A small network was shown many inputs. Here are its activations along a few directions, one row for each input.
Each table varies a few parts of the input and shows all the possible inputs, shuffled.
Descriptions start from the smaller parts, as in this example, which fits no table here: one of 4 places along a line, together with either a single point or one of 9 places along a line or (one of 3 separate values, together with one of 5 places around a ring).
Shared parts are said once, and a part with two or three values counts as separate values.
(in the rows, 128 means zero)

Other details of the inputs vary at random and push rows far along two fixed directions, the same in every table; ignore that.

Rows:
x1: [ 94  87 131 223 146 121 133 104 105 117 158 101]
x2: [182 113 151 113  84  96 106 123 161 120 131 151]
x3: [178 131 153 128  72 134 127 139 153 124 110 125]
x4: [114 159 100  78 180 161 131 144 124 147 123 134]
x5: [106 168 104  88 170 157 152 146 130 145 120 139]
x6: [ 84  79 128 212 130 121 145 105 102 105 139  90]
x7: [104 126 108  77 178 130 152 141 123 152 129 145]
x8: [174 144 152 119  74 143 107 135 152 114 119 121]
x9: [105 139 109  84 176 132 156 139 123 156 142 150]
x10: [ 92  71 127 214 138 132 132  97  98 111 129 100]
x11: [165 107 151 112  65 100 110 137 155 128 111 142]
x12: [111 168 101  73 176 153 122 153 105 141 124 130]
x13: [103 100 125 231 150 133 130 101 104 114 146  98]
x14: [ 88 119 123 137 154 122 150 118 120 132 139 130]
x15: [ 82  64 131 202 136 112 130  94  99 109 135  96]
x16: [119 146 101  88 178 151 152 147 125 157 114 137]
x17: [103 134  95  72 180 101 143 129 125 147 129 144]
x18: [176 144 158 115  77 137  92 132 135 120 109 125]
x19: [180 160 157 124  84 135  84 144 137 121 139 128]
x20: [100 107 131 217 154 134 102  98  84  96 137  93]
x21: [ 91 104 128 228 142 131 136  98 109 108 136  95]
x22: [100 122 107 136 165  96 136 110 116 132 151 131]
x23: [ 93 130 104  73 163 132 169 140 118 145 123 138]
x24: [ 88 147  99  83 163 120 159 142 128 149 125 155]
x25: [ 86 116 129 222 143 140 115  94 107  97 146  91]
x26: [166 119 148 109  69  84 117 123 156 114 124 133]
x27: [167 133 156 115  75  83 112 120 165 122 133 142]
x28: [168 111 150 105  71  83 106 120 157 124 119 132]
x29: [183 126 151 121  82  98 110 121 160 125 144 156]
x30: [187 134 156 126  89 137 100 144 157 123 117 134]
x31: [163 115 150 116  63 101 122 140 154 118 117 142]
x32: [108 132 106  82 175 139 155 150 126 158 127 139]
x33: [ 99 130  97  79 173 118 148 146 123 150 122 154]
x34: [110 109 117 143 165 140 142 126 115 136 129 131]
x35: [ 85  70 128 209 134 121 134 102 101 114 134  89]
x36: [ 92  88 122 216 140 139 120 101  98 101 124  88]
x37: [105 138 102  80 164 151 170 144 119 148 116 142]
x38: [176 136 153 125  74 139 116 141 152 114 113 126]
x39: [ 86 103 122 208 134 134  99 103  79  95 132  79]
x40: [189 129 163 131  85 131 116 137 158 136 135 149]
x41: [180 123 153 124  75 134 115 137 153 133 103 125]
x42: [169 132 165 125  72 120 124 140 164 133 130 136]
x43: [115 171 101  85 179 162 135 143 125 151 136 137]
x44: [ 98 184 104  77 166 153 132 148 110 139 128 130]
x45: [172 108 147 108  71  98 111 119 157 121 121 143]
x46: [118 179 108  83 178 156 132 143 108 147 132 141]
x47: [ 87  85 122 219 143 101 125 101 104 109 154 117]
x48: [168 151 152 116  71 135  96 143 132 108 121 117]
x49: [106 172 103  72 165 157 145 143 104 136 114 131]
x50: [175 136 152 116  77 143  95 133 151 123 112 122]
x51: [ 95 134  87  71 165 119 166 127 120 136 127 147]
x52: [179 141 154 143  95 139 106 138 151 125 133 133]
x53: [105 184 110  80 170 154 139 140 113 141 123 138]
x54: [170 130 153 118  74  97 117 118 165 119 135 152]
x55: [104 151 108  88 169 149 164 141 128 154 124 150]
Each input here is: one of 5 places around a ring, together with one of 11 places along a line.
Question: The inputs of x19 and x48 match in every part but the place on the ring of 5. If x13 is changed in the same way as x19 into x48, which row does it become?
Answer: x3
Question: The inputs of x8 and x4 match in every part but the place on the ring of 5. If x37 is changed in the same way as x8 into x4, which row does it become?
Answer: x34

Rows:
x56: [106 112 111 105 154 112 158 128 133 146 131 147]
x57: [117 136 120 118 140 149 141 136 120 134 119 124]
x58: [120 131 119 117 143 150 137 136 120 135 117 123]
x59: [115 145 115 112 145 124 126 126 121 127 133 131]
x60: [120 140 119 121 149 135 136 131 128 136 133 134]
x61: [118 136 118 119 141 148 140 135 123 133 119 125]
x62: [140  97 163 223  79 101  87  94 121  84 146  99]
x63: [131 106 130 124 111  91 129 117 137 122 132 138]
x64: [122 138 118 121 150 136 135 131 126 137 131 133]
x65: [123 105 144 197 107 109  99 103 114  97 142 104]
x66: [117 141 116 110 147 126 123 127 118 129 132 130]
x67: [138  99 155 208  99 118 105 109 125 104 142 108]
x68: [111 105 116 109 135 123 158 133 132 142 116 131]
x69: [117 133 119 118 140 149 138 139 119 136 117 123]
x70: [251 168 188  54  24 123  95 166 200 142 116 168]
x71: [120 134 118 118 143 149 138 136 122 135 116 124]
x72: [117 143 115 112 147 125 124 126 120 129 130 130]
x73: [122 135 120 119 150 137 134 132 124 137 132 133]
Question: The inputs of x70 and x62 match in every part but one. If x56 is changed in the same way as x70 into x62, which row does it become?
Answer: x63
Question: Describe the family of inputs behind these rows.
Answer: one of 3 separate values, together with either a single point or one of 5 places around a ring
Question: Change only the choice among 3 separate values in x59. List by row number the other rows that result.
Answer: x60, x61

Rows:
x74: [167 129 151 148  69 100  94 111 158 106 126 123]
x75: [177 117 146 143  73 104  84 112 141 101 121 126]
x76: [ 73 119  88 103 189 154 167 124 104 140 109 118]
x77: [ 69 124  98 101 196 134 149 134  93 150 140 128]
x78: [160 112 164 129  62 112  98 128 135 110 121 116]
x79: [161 149 128  34 129 129 123 171 139 162 119 161]
x80: [157 158 122  45 115 146 161 159 159 150 104 150]
x81: [184 114 156 148  93 101  85 118 147 112 134 138]
x82: [174 105 160 161  81 124 117 129 164 133 124 127]
x83: [102 155 132 228 146 187  96 108  74  93 126  64]
x84: [151 161 132  41 123 126 132 170 155 167 125 157]
x85: [ 63 136 101 113 190 133 165 138  99 150 145 141]
x86: [184  93 156 157  86 127 107 129 149 127 119 130]
x87: [ 85  91 132 212 140 110 132 108  97 110 162 102]
x88: [139 168 131  37 107 131 144 165 145 149 114 160]
x89: [ 85  79 122 201 132 114 110 105  80  96 129  89]
x90: [159 154 130  59 126 147 161 160 161 168 118 170]
x91: [158 169 117  28 119 126 123 139 151 143 114 156]
x92: [ 65 151  82 109 188 129 159 115 105 129 133 139]
x93: [179 174 165 167 104 190  73 149 130 113 137 111]
x94: [ 88  82 122 216 135 128 137  98 113 104 120  89]
x95: [ 75  91 126 206 129 110 120 104  97 101 135  86]
x96: [ 74 149  92 117 204 124 160 119 109 141 147 149]
x97: [157 179 115  38 116 122 137 144 157 140 123 158]
x98: [ 96 103 124 217 153 102 127  88 108 101 163 110]
x99: [178  97 154 150  71 127 107 125 145 111 102 117]
x100: [176 108 160 162  79 125 130 129 158 127 134 131]
x101: [175 127 159 153  87  97  95 116 162 118 139 134]
x102: [ 68 130  90 115 185 153 182 129 109 139 114 131]
x103: [ 81 115  91 112 201 153 166 127 108 156 126 130]
x104: [178 118 162 146  88 101  91 110 152 114 141 134]
x105: [ 60 139  89 102 179 132 164 136  94 134 133 120]
Question: The inputs of x88 and x85 match in every part but one. If x91 is changed in the same way as x88 into x85, which row does it become?
Answer: x104
Question: Describe the family of inputs behind these rows.
Answer: one of 2 separate values, together with either a single point or (one of 3 separate values, together with one of 5 places along a line)
Question: Change only the choice among 2 separate values in x95. List by row number the other rows that result.
Answer: x84

Rows:
x106: [135 128 128 132 131 148 130 134 126 133 118 123]
x107: [169 128 166 175  75 119  90 114 140 101 138 116]
x108: [128 139 126 123 133 117 114 125 121 124 139 133]
x109: [128 141 128 126 134 118 117 125 125 125 142 135]
x110: [124 110 125 122 121 122 146 127 134 132 121 130]
x111: [123 142 125 122 127 115 118 123 123 120 136 131]
x112: [136 163 119  78 141 139 119 140 127 136 124 137]
x113: [ 55  84 109 219 172 139 154 101  86 111 136  93]
x114: [133 142 130 132 132 148 118 137 121 129 126 119]
x115: [126 130 124 124 131 110 129 121 135 125 135 137]
x116: [ 53  82 104 209 182 110 146  92  89 114 151 104]
x117: [121 114 126 117 126 107 131 125 131 131 128 132]
x118: [132 144 132 135 133 149 121 136 125 130 130 122]
x119: [125 124 122 119 131 107 122 121 130 125 131 134]
x120: [100 115 109 119 154 130 160 128 125 139 126 132]
x121: [103 103 113 135 152 127 151 124 118 136 127 126]
x122: [166 128 161 168  76 119  90 115 137 100 133 115]
x123: [142 130 124  79 130 131 150 145 148 152 121 151]
x124: [125 115 127 121 129 109 133 126 131 134 132 135]
x125: [165 122 163 171  75 133  90 125 135 105 126 108]
x126: [118 152 113  88 147 122 123 133 120 133 133 140]
x127: [104 145 113 128 153 151 133 133 110 128 125 115]
x128: [125 144 127 125 130 117 120 123 125 122 140 133]
x129: [152  98 157 164  73  94 112 113 145 110 132 122]
x130: [125 106 125 120 123 122 140 128 132 133 120 129]
x131: [123 135 117 107 143 151 136 138 123 138 113 126]
x132: [108 144 114 136 163 139 125 123 110 127 139 123]
x133: [125 128 121 121 128 108 128 120 132 124 131 134]
x134: [146 139 132  78 114 113 139 141 152 144 125 152]
x135: [126 113 131 139 128 140 138 134 124 132 120 123]
x136: [129 125 123 123 134 109 123 123 131 128 135 137]
x137: [170 110 162 167  77  97  98 113 152 109 140 131]
x138: [132 136 121  79 132 146 146 151 134 147 109 138]
x139: [119 132 117  97 137 145 153 144 128 142 112 133]
x140: [148 152 139 120 112 146 119 141 136 129 125 126]
x141: [136 151 121  90 137 154 143 146 137 146 113 138]
x142: [129 119 132 132 127 142 142 137 131 136 122 129]
x143: [152 150 137 114 120 133 108 133 132 126 131 131]
x144: [134 130 130 135 132 149 132 133 130 134 122 126]
x145: [130 130 126 130 125 146 133 131 127 129 115 121]
Question: Describe the family of inputs behind these rows.
Answer: one of 5 places around a ring, together with one of 8 places around a ring
Question: The inputs of x145 and x106 match in every part but the place on the ring of 5. If x111 is changed in the same way as x145 into x106, which row does it become?
Answer: x108
Question: The inputs of x117 and x134 match in every part but the place on the ring of 5. If x112 is changed in the same way as x117 into x134, which row does it become?
Answer: x107
Question: Change only the place on the ring of 8 in x142. List by row number the other rows that result.
Answer: x109, x116, x118, x123, x132, x137, x144
Question: A walk changes only the place on the ring of 5. It starts at x127 and steps to x125. List the rest of the walk in order.
Answer: x114, x118, x140

Rows:
x146: [158 124 154 170  92 126  92 121 133 108 133 112]
x147: [114 125 115 108 133 128 146 133 127 135 116 131]
x148: [164 105 160 180  94 140 117 127 142 122 129 121]
x149: [115 138 112 115 158 120 134 122 123 134 138 136]
x150: [119 138 113 108 156 122 132 126 125 138 138 139]
x151: [122 140 119 100 133 145 142 139 129 138 114 129]
x152: [127 140 120  94 133 145 139 139 131 138 111 129]
x153: [ 86  81 116 186 152 113 140 105 107 119 138 109]
x154: [ 99 124 112 124 152 113 142 120 120 128 137 135]
x155: [122 141 122 100 132 144 143 139 129 137 114 128]
x156: [113 128 118 108 132 128 149 135 125 135 120 130]
x157: [165 109 159 180  93 139 118 125 143 120 128 121]
x158: [107 125 112 115 151 114 138 121 124 129 133 137]
x159: [ 77 111 110 198 170 121 117  97  87 106 148 102]
x160: [120 149 113  93 142 144 131 136 121 131 117 128]
x161: [234 152 168  23  42 114 115 170 201 157 107 175]
x162: [121 126 117 101 132 129 143 134 130 136 114 132]
x163: [100 124 110 123 152 113 141 120 121 129 136 136]
x164: [103 151 112 121 161 128 130 124 113 129 139 131]
x165: [110 150 111 114 160 128 125 125 116 130 135 132]
x166: [128 160 114  93 150 143 125 141 124 137 124 132]
x167: [118 159 113 103 151 144 129 139 123 136 128 131]
x168: [104 136 111 127 160 121 137 119 121 132 142 135]
x169: [136 142 121  81 130 147 138 146 134 143 110 133]
x170: [112 127 111 110 149 113 138 124 123 131 132 138]
x171: [136 152 120  70 133 146 128 149 127 141 113 136]
x172: [104 137 113 127 160 120 138 119 120 131 143 134]
x173: [114 117 117 115 142 119 146 128 133 138 126 135]
x174: [234 163 166  16  45 108 106 166 196 150 112 179]
x175: [154 104 155 165  83 129 110 122 134 112 120 109]
x176: [154 108 154 166  82 128 111 119 135 109 118 110]
x177: [152 100 152 160  88  98 106 114 138 110 137 127]
x178: [ 97 125 112 125 152 113 144 121 118 128 140 134]
x179: [163 103 162 179  94 141 117 128 142 123 128 122]
x180: [104 150 109 121 161 128 128 124 114 130 138 131]
x181: [127 119 121  93 136 122 144 140 137 147 122 142]
x182: [124 159 115  97 151 144 126 139 125 136 125 131]
x183: [111 137 113 120 159 121 134 120 124 133 139 135]
x184: [156 123 154 166  93 111  90 116 131 108 139 120]
x185: [157 110 156 166  94 105 100 114 138 114 142 126]
x186: [114 149 112  99 142 144 134 136 119 131 120 128]
x187: [102 137 113 128 160 121 140 121 119 132 146 133]
x188: [157 123 155 169  92 126  92 122 132 109 133 112]
x189: [158 111 154 166  94 105 101 112 139 113 143 125]
x190: [ 90  90 116 177 143 123 138 108 103 114 126 104]
x191: [ 76 118 114 200 166 135 126 104  91 106 144  97]
x192: [ 50  68 107 235 169 110 146  85  90 105 147  94]
x193: [114 150 114  99 142 143 135 136 118 131 120 128]
x194: [148 146 130 101 132 155 146 150 146 152 122 146]
x195: [153 102 158 165  83 130 109 123 134 113 119 110]
x196: [121 142 121  99 131 144 145 141 128 138 117 128]
x197: [124 127 117  97 131 128 143 136 129 137 113 133]
x198: [151  98 154 160  88  99 106 115 137 111 136 127]
x199: [154 115 152 163  84 127  98 119 129 104 124 110]
x200: [153  95 152 164  86 104 118 116 145 116 129 124]
x201: [106 118 117 123 143 119 151 128 128 137 132 133]
x202: [114 151 111 109 158 128 124 128 115 131 134 133]
x203: [107 117 117 122 143 118 150 126 130 137 129 134]
x204: [113 152 114  99 141 144 137 138 117 131 123 127]
x205: [164 106 159 180  94 140 117 126 143 122 129 121]
x206: [150  92 155 161  81 114 114 122 135 114 120 116]
x207: [124 150 113  90 141 143 131 139 120 132 116 129]
x208: [114 127 118 108 133 128 147 133 127 134 117 131]
x209: [127 154 118  89 150 130 121 139 122 141 130 141]
x210: [156 121 157 169  92 127  92 123 131 110 132 113]
x211: [147 147 133 101 132 154 147 150 146 151 122 145]
x212: [116 160 116 104 151 144 133 141 121 135 132 129]
x213: [ 61 136  96 158 192 130 140 111  87 121 149 115]
x214: [152  95 152 162  81 114 115 120 136 113 120 115]
x215: [163 109 160 181  93 139 118 124 145 120 129 121]
x216: [146 148 132 100 131 155 148 152 145 151 125 145]
x217: [131 151 117  77 137 145 129 145 124 138 115 133]
Question: The inputs of x183 and x168 match in every part but one. If x173 is changed in the same way as x183 into x168, which row does it become?
Answer: x192
Question: The inputs of x157 and x211 match in every part but one. If x149 is changed in the same way as x157 into x211, which row does it become?
Answer: x172
Question: Describe the family of inputs behind these rows.
Answer: one of 8 places along a line, together with either a single point or one of 8 places around a ring
Question: A walk changes only the place on the line of 8. It starts at x212 and steps to x191. List the rest of the walk in order.
Answer: x167, x182, x166, x146, x188, x210
Question: Change only the place on the line of 8 in x202. List by row number the other rows that result.
Answer: x159, x164, x165, x180, x184, x209, x213
